Each row below holds a small network's activations on one input, seen along a few directions.
Each table varies a few parts of the input and shows all the possible inputs, shuffled.
Descriptions start from the smaller parts, as in this example, which fits no table here: line(4) and (point or ring(11) or (values(3) and ring(5))).
Shared parts are said once, and a part with two or three values counts as separate values.
In the rows, zero is written as 128.

Other details of the inputs shift rows strongly along two fixed directions, in all tables alike. That doesn't count.

Rows:
R1: [105 137  92  45 148 103 128  96 179 123 120  59 128]
R2: [158 120 158 184 114 147 121 147 100 141 115 170 110]
R3: [199 125 181 146  74 168 152 185  95 182  88 155  55]
R4: [ 60 161  82  74 122  86 132 114 169 112 115  59 138]
R5: [159 112 160 160 119 136 134 142  93 138 125 166 106]
R6: [119  92 136 174 182 127 104 104 115  83 188 191 177]
R7: [128 113 129 122 140 125 126 106 128 110 135 140 124]
R8: [190 159 161 171  64 166 147 218  94 192  95 148  72]
R9: [140 127 134 151 128 131 135 131 125 135 116 132 116]
R10: [ 52 113  56  86 193  78 112  37 171  64 160  93 194]
R11: [160 110 155 157 119 135 132 133  92 140 127 168 111]
R12: [143 121 139 118 130 141 121 132 122 143 124 133 131]
R13: [147 162 159 126  55 156 152 191 120 183  90  97  94]
R14: [117  93 131 189 170 136  89 103 101  86 173 194 175]
R15: [157 104 156 160 138 146 124 139 106 137 154 182 136]
R16: [ 95 141  93  49 152 106 119  96 174 115 111  53 136]
R17: [151 110 142 179 125 145 112 128  95 133 131 177 125]
R18: [127 116 132 122 150 125 124 127 138 117 142 135 137]
R19: [170 138 148 117  88 138 156 171 116 183  80 100  66]
R20: [156 125 147 137 106 172 142 151 108 138 159 159 136]
R21: [130 162 111  52 101 124 133 137 170 162  64  38  83]
R22: [114 116 132 202 151 135 100 130 105  87 183 189 199]
R23: [ 66 159  89  74 116  93 128 117 168 116 112  55 141]
R24: [102  95 121 171 176 124  91  97 115  77 168 179 181]
R25: [148 166 152 142  65 148 156 198 111 181  94 122  74]
R26: [134 124 120 125 119 131 123 119 124 141 109 126 118]
R27: [146 109 144 173 137 131 129 132  97 129 142 163 126]
R28: [ 86 132  70  73 156  95 125  72 169 106 123  68 144]
R29: [156 121 157 167 122 131 139 146 103 144 121 151 109]
R30: [ 98 137 109  71 141  86 137  92 162 109 106  73 122]
R31: [161 115 167 159 117 144 134 139 106 133 124 171 104]
R32: [155  99 155 158 133 147 126 132 104 134 153 188 126]
R33: [ 57 108  70  67 197  80 106  38 180  58 172  99 183]
R34: [106 135  99  60 147 112 117  96 164 121 115  70 137]
R35: [137 132 144 119 134 133 122 135 135 134 115 119 124]
R36: [164 111 153 189 119 153 134 156  93 146 125 176 110]
R37: [128 112 129 120 146 128 124 114 135 116 145 139 126]
R38: [ 51 116  77  74 202  82  98  55 176  54 158  89 198]
R39: [172 139 142 107  82 158 133 165 120 189  79 106  78]
R40: [144 145 130  68  95 116 154 145 142 162  71  69  72]
R41: [111 151 138 133 100 133 143 147 128 135 130 117 139]
R42: [107  90 120 172 175 108 114  85 104  88 178 180 180]
R43: [123 188  95  54  92 126 160 151 173 159  94  36 104]
R44: [101 184 107  55  80 119 164 149 167 159  90  37 100]
R45: [175 141 142 109  83 159 130 164 120 187  78 103  73]
R46: [110 145 136 136  97 130 128 153 126 137 122 113 139]
R47: [173 142 137 122  87 151 151 165 122 184  79  99  66]
R48: [160 146 149 190 109 158 140 179  95 143 149 181 126]
R49: [117  97 145 178 181 121 107 105 121  81 184 191 178]
R50: [132 148 114  35 106 120 151 138 175 160  80  47  72]
R51: [ 66 133 110 161 157 107 123 105 127  74 183 158 187]
R52: [135 122 130 143 122 133 121 132 120 132 111 136 115]
R53: [136 115 131 163 134 135 112 122 109 122 129 156 128]
R54: [134 152 129 132 107 142 131 155 133 138 127 112 143]
R55: [ 94 137  99  48 149  96 133  91 187 110 117  62 122]
R56: [128 115 120 134 142 115 128 108 119 125 136 129 132]
R57: [163 109 160 156 112 137 138 140  89 148 124 172 109]
R58: [118 122 135 200 154 139 116 125 105  87 191 195 198]
R59: [164 110 154 147 114 148 132 132 103 140 127 166 103]
R60: [122  83 138 176 165 127 111  87 100  83 179 209 170]
R61: [ 85 163  76  71 128  99 124 119 176 114 115  51 145]
R62: [ 95 127 109 185 169 117 111 118 117  75 188 182 185]
Each input here is: point or (values(2) and ring(8)) or (line(5) and ring(9)).
Q: Start at R31 and move only the ring(9) part, one step at a time. The first step leads to R30. Which rows follow, in order?
A: R29, R9, R2, R21, R35, R49, R55

Rows:
R63: [153 129 131  31 142 161 122 129 186 137 154  94 145]
R64: [126 134 113 164 115 154 109 141 114 132 133 145 146]
R65: [105 126  97  73 123 106 154  88 151 121 118  95 107]
R66: [ 99 146 100 112 114 126 132 126 138 127 141 112 139]
R67: [115  91 118 162 153 124 116  92 104 103 164 186 147]
R68: [ 89 144 113 105 124 103 144 113 137 102 150 111 159]
R69: [ 87 146  84 116 153 100 150 102 152  88 174 112 167]
R70: [156 133 119  88 101 130 122 133 129 170  68  79  86]
R71: [135  97 150 171 158 127  89 124 112 107 126 171 131]
R72: [131 150 150 117  93 135 144 172 131 166 108 100 108]
R73: [134 104 161 142 131 118 147 121 115 125 133 149 114]
R74: [122 132 171 169 119 130 137 161 114 109 153 173 132]
R75: [115 142 148 152 130 130 114 146 133 108 127 139 141]
R76: [ 98 140 113 116 134 122 109 132 151 124 114  85 154]
R77: [148 146 148 149  73 157 163 171 105 159 128 150 100]
R78: [112 119  96 106 139 118 121  79 141 114 118 111 128]
R79: [176 115 185 172 113 149 123 162  99 149  96 172  82]
R80: [198 120 148 178 115 157 140 151  92 165 113 168  88]
R81: [112 115 125 108 150 108 121  92 145 115 110 101 131]
R82: [135 156 141 118 101 141 114 178 142 152  86  94 104]
R83: [147 105 144 162 135 130 116 108  96 121 129 167 134]
R84: [ 90 149 126 101 133 108 124 140 156 111 129 103 136]
R85: [115 132 157 154 116 128 148 147 119 122 149 145 142]
R86: [114 148  80 128 145 125 115 125 146 121 136 100 157]
R87: [137 156 135 109  84 136 144 166 119 166 110 107 111]
R88: [113  88 147 164 167 113 115 101 108 103 159 175 154]
R89: [ 82 142  86 121 138 121 117  94 148  95 146 112 170]
R90: [107 115 116  96 140  94 142  85 132 104 136 118 134]
R91: [147 164 113 114  99 138 155 169 133 168 119 100 103]
R92: [121 132 109 185 155 133 120 119 116  98 173 166 177]
R93: [153 114 118 145 142 126 139 125 112 138 140 153 113]
R94: [125 110 158 133 140 110 137 123 125 106 132 153 108]
R95: [129 128 160 186 125 144 120 148 107 124 140 161 154]
R96: [142 127 153 103 118 120 133 148 134 149  92 116  76]
R97: [124 114  95 114 134 127 106  96 135 129 110 110 121]
R98: [159 143 115  85 106 121 175 135 139 165 100  89  68]
R99: [111 152 113 112 115 122 127 125 136 123 118  99 148]
R100: [160 105 114 173 154 138 110 120 105 130 135 163 129]
R101: [ 87 136  92 119 146 112  98 106 139  99 138 104 181]
R102: [190  91 172 108 159 189 115 136 123 132 176 178 142]
R103: [126 110 125 117 143 119 107 111 138 133 100 102 124]
R104: [152 128 136  95 101 125 143 137 117 166  93 109  86]
Q: What is each input in this table made of?
A: values(2) and (point or (line(4) and line(5)))
Q: The inputs of R64 and R97 match in every part but the values(2) part. If R84 is changed in the same way as R64 into R97, which row does it become?
A: R96
Q: The inputs of R67 and R66 match in every part but the values(2) part. If R94 is changed in the same way as R67 into R66, which row does it become?
A: R74
Q: Change only the line(5) part in R103. List by row number the other rows that result.
A: R70, R71, R97, R100
Q: Change only the line(4) part in R98. List by row number the other rows that result.
A: R80, R93, R100
Q: Start at R80 and move only the line(5) part, one step at a time. The first step leads to R78. Which rows follow, in order?
A: R83, R81, R79

Rows:
R105: [150  92 124 145 164 147  96 130 109 117 151 166 153]
R106: [102 131 122 179 139 108 134 113  98  90 180 171 179]
R107: [158 133 111 112 128 128 149 114 128 141 118 136  78]
R108: [121 166 132 134  93 119 161 169 116 151 120 115 104]
R109: [160 117 165 107 116 148 109 140 129 149  86 125  98]
R110: [104 139 121 192 133 118 111 146 104 112 147 153 160]
R111: [149 154 126 142  86 149 134 158 109 156  94 108 130]
R112: [120 125 147 155  73 126 121 141 100 149  67 126  76]
R113: [104 128 105  31 156 114 130  87 184  92 133  69 123]
R114: [141 155 148 112  94 159 153 159 138 154 134 119 121]
R115: [ 60 164  73  71 150  94 108 116 193  98 128  54 164]
R116: [170 137 108 132 125 142 124 126 122 154  91 130  77]
R117: [ 55 164  88  68 137  83 151 126 178 102 133  63 143]
R118: [176 120 134 118  97 155 159 141 107 179 106 142  75]
R119: [121 122 132 180 126 128 138 116  97  96 175 177 181]
R120: [ 70 162  78  62 146 120 109  95 190 104 130  47 174]
R121: [140 150 142 119  86 154 161 150 127 155 128 114 121]
R122: [109 119 125 184 143 150 105 111 114  96 166 166 198]
R123: [125  89  99 171 165 135  97  83 110 108 153 182 162]
R124: [126  89 170 141 164 128 113  98 115  88 163 196 150]
R125: [169 124 148 110 123 165 109 148 134 144 103 119  94]
R126: [ 88 118  64  48 156 100  98  68 169 123 125  58 156]
R127: [150 157 155 119  92 153 149 180 138 153 135 125 110]
R128: [109 124 151 132  73 114 148 130 107 140  87 130  73]
R129: [139 158 150 126  90 139 152 189 138 155 129 129 104]
R130: [176 113 147 106  92 152 145 149 105 189 124 133  87]
R131: [173 116 174 123 110 135 117 151 112 174  76 127  87]
R132: [128 159 135 153 100 140 133 196 123 159  99 116 107]
R133: [115  84 137 182 198  99 102  85 114  91 154 154 171]
R134: [110 121  87  30 158 106 135  97 169 113 140  74 134]
R135: [136  90 120 192 179 112 106  92 119  88 142 173 146]
R136: [125 130 140 188 141 151  96 149 123 108 169 177 175]
R137: [155 113 172  98 117 119 145 133 123 155 101 128  90]
R138: [113 122 122  71 154  82 155  93 161 127 112  63 111]
R139: [ 95 128 106 194 152 110 102 109 100  85 167 160 195]
R140: [163  97 150 180 148 124 149 121 106 115 140 181 105]
Q: The inputs of R115 and R129 match in every part but one. If R131 is changed in the same way as R115 into R129, which row does it become?
A: R137
Q: What is each input in this table made of?
A: values(2) and (point or ring(8) or ring(9))
Q: Change only the values(2) part in R118. List by row number the other rows that result.
A: R123
Q: Change only the ring(8) part in R121. List by row number the other rows that result.
A: R106, R108, R114, R117, R119, R127, R129

Rows:
R141: [128 102 132 118 170 130 106  97 138 102 140 151 154]
R142: [120 130 131 159 150 129 127 133 132 110 187 168 175]
R143: [128 114 120  82 151 132 133 102 144 119 145 114 117]
R144: [153  98 136 161 155 119 129 102 107 105 142 176 130]
R145: [137 121 128  92 109 126 144 123 108 168 102 119  87]
R146: [ 87 151 117  89 110 115 121 124 143 113 123  78 171]
R147: [163 132 177 181  90 166 117 191  82 156 143 181 144]
R148: [188 133 151  95 104 150 159 151 129 173  90 121  62]
R149: [172 134 142  75 113 143 158 141 139 167  99 106  77]
R150: [170 126 138  64  88 159 157 155 148 178 101  89  61]
R151: [ 99 132  88 176 149 115 120 124 117  91 175 165 168]
R152: [143 141 115  65 132 116 120 103 163 133  83  63  89]
R153: [151 128 134  67 119 152 122 135 147 154  96  85  85]
R154: [146 105 140 131 156 139 109 110 131 111 128 157 133]
R155: [155  87 153 179 125 132 130 123  82 149 141 189 113]
R156: [ 89 174  95  98  99 122 155 116 158 125 121  78 126]
R157: [105 153  96 149 109 131 133 135 124 113 153 153 139]
R158: [163  92 155 174 123 128 134 122  88 144 136 171 104]
R159: [120  85 119 153 173 100 127  76 117  87 154 172 155]
R160: [ 62 123  84 140 212  82 117  77 159  58 200 124 220]
R161: [135 159 132  88  83 133 153 169 131 161 125  95 123]
R162: [160 107 144 163 157 128 126 103 108 109 151 178 121]
R163: [109 112 103  85 140  98 114  86 152 127  97  73 118]
R164: [ 95 167 110 116  95 136 130 129 154 131 105  86 131]
R165: [ 82 164  77 105 111 122 111 125 155 111 122  98 142]
R166: [110 139 138 137 108 126 142 136 107 116 155 135 168]
R167: [156 137 135 206 102 159 111 188  90 146 129 178 122]
R168: [194  97 178 153  97 190 122 176 104 173 116 174  87]
R169: [ 81 123 161 167 153  92 136 139 124  77 163 173 138]
R170: [173 132 138  97 107 132 128 135 135 157  65  93  72]
R171: [176 136 146 213 116 155 148 187  76 159 133 171 113]
R172: [116 128 110 191 163 126 105 134 110 106 149 146 169]
R173: [114  81 130 163 154 115  95  92 106 115 142 168 150]
R174: [141 156 127 118 121 136 132 172 149 166  99  76 118]
R175: [100 123 103  67 135 108 110  92 135 138  96  85 117]
R176: [ 69 114  66  48 181  68 109  42 187  78 105  53 158]
R177: [ 96 140 138 158 113 136 128 125 123 111 131 123 167]
R178: [112 163 112  81 126 124 118 141 177 141 123  73 143]
R179: [143 159 157 145  64 151 172 168 114 166 106 112 108]
R180: [ 78 121 165 171 154  99 111 143 129  78 147 167 144]
Q: The inputs of R179 and R177 match in every part but one. If R156 is changed in the same way as R179 into R177, which row does it become?
A: R164
Q: The inputs of R169 and R180 match in every part but one. If R150 is changed in the same way as R169 into R180, which row does it become?
A: R168
Q: What is each input in this table made of?
A: values(2) and (point or ring(9) or line(10))
Q: Change only the line(10) part in R150. List by row number the other rows that result.
A: R143, R144, R145, R148, R149, R155, R158, R159, R162

Rows:
R181: [123 112 127 142 168 124 137 109 134  82 180 173 146]
R182: [116 119 136 121 110 116 134 120 126 143  99  99 109]
R183: [153 108 117 176 137 164  99 125  99 130 158 189 148]
R184: [ 52 167 105 193 111 111 130 146 113  87 171 142 203]
R185: [177 115 174 133  87 172 137 164 108 185 109 140  99]
R186: [102 128  91 125 177  92 115  76 151  85 138 111 166]
R187: [ 71 169 110 165 112 138 125 149 126  98 195 143 216]
R188: [149 125 123 105 118 147 145 125 132 162 128 111 118]
R189: [168 112 142 181 157 149 117 130 105 113 155 176 151]
R190: [ 92 148 118  52 129  94 146 107 181 113 101  70  98]
R191: [181 133 147 165  85 147 146 153  88 171  84 135  84]
R192: [179 129 165 124  89 172 125 151 109 170 100 131 109]
R193: [118 108 122 152 171  94 125 105 117 100 163 164 151]
R194: [101 138  86  59 125  79 152  98 146 133  99  61 106]
R195: [ 89 103 139 153 140 107 129  92 115  78 153 173 141]
R196: [159 127 148 162  80 157 113 167  92 172  72 141  77]
R197: [162 131 141 128 114 163 102 169 131 156  97 125  98]
R198: [130 153  86  96 126 118 119 131 158 151  84  74  93]
R199: [171 119 170 107  90 155 137 161 104 175 115 142  99]
R200: [180 135 135 123 103 162 138 137 114 166 113 125 113]
R201: [ 92 103 133 134 177  89 108  94 128  85 158 153 166]
R202: [136 101 130 164 172 132 124 118 123 109 171 160 156]
R203: [115 107 130 141 180 124  94  95 137  75 158 145 185]
R204: [131 148  77  72 140 129 115 129 172 139  98  66 109]
R205: [103 144 118  37 133 112 143 116 186 111 114  67 106]
R206: [123 117 123 151 157 112 133 113 131 123 138 135 134]
R207: [ 87 139 107  59 145  91 130 100 181 127  95  44 120]
R208: [147 113 132 128 157 123 133 132 120 122 155 149 134]
R209: [135 195 147 160  66 163 152 232 125 161 132 114 134]
R210: [109 140 123  38 107 128 147 109 167 130 117  83 107]
R211: [133 103 155 193 129 133 109 115  85 110 127 177 148]
R212: [ 84  94 127 143 159  89 112  84 107  82 155 157 165]
R213: [120 138  91  35 126 109 146 104 160 144 122  66 121]
R214: [134 107 115 203 134 138 104 122  84 120 135 185 132]
R215: [126 108 129 141 144 138 140 100 118  98 183 185 147]
R216: [122 108 121 162 135 115 138 108 107 128 132 141 129]
R217: [133 136 124 126 121 132 101 144 139 145  88 112 101]
R218: [170 128 144 128  87 179 105 163 113 176  99 137  98]
R219: [130 199 153 183  57 150 155 230 113 169 118 124 122]
R220: [128 133 123 119 102 114 165 122 124 132 113 126  85]
R221: [ 88 108 115  99 182 109 110  91 164  88 152 104 171]
R222: [ 97 149 101  59 144  91 117  91 178 114  87  43 130]
R223: [175 139 164 149  94 142 166 169 114 162 110 155  60]
R224: [141  98 164 149 157 131 113 136 107 111 162 177 148]
Q: What is each input in this table made of?
A: line(4) and (point or (values(2) and line(5)))
Q: The inputs of R182 and R207 match in every part but the line(4) part. If R220 is changed in the same way as R182 into R207, which row does it become?
A: R223
Q: The inputs of R204 and R214 match in every part but the line(4) part. If R202 is changed in the same way as R204 into R214, which row does it become?
A: R216
Q: Change only the line(5) part in R188. List by row number the other rows that result.
A: R183, R200, R213, R215
Q: Change only the values(2) part in R202. List by row number the other rows that result.
A: R221
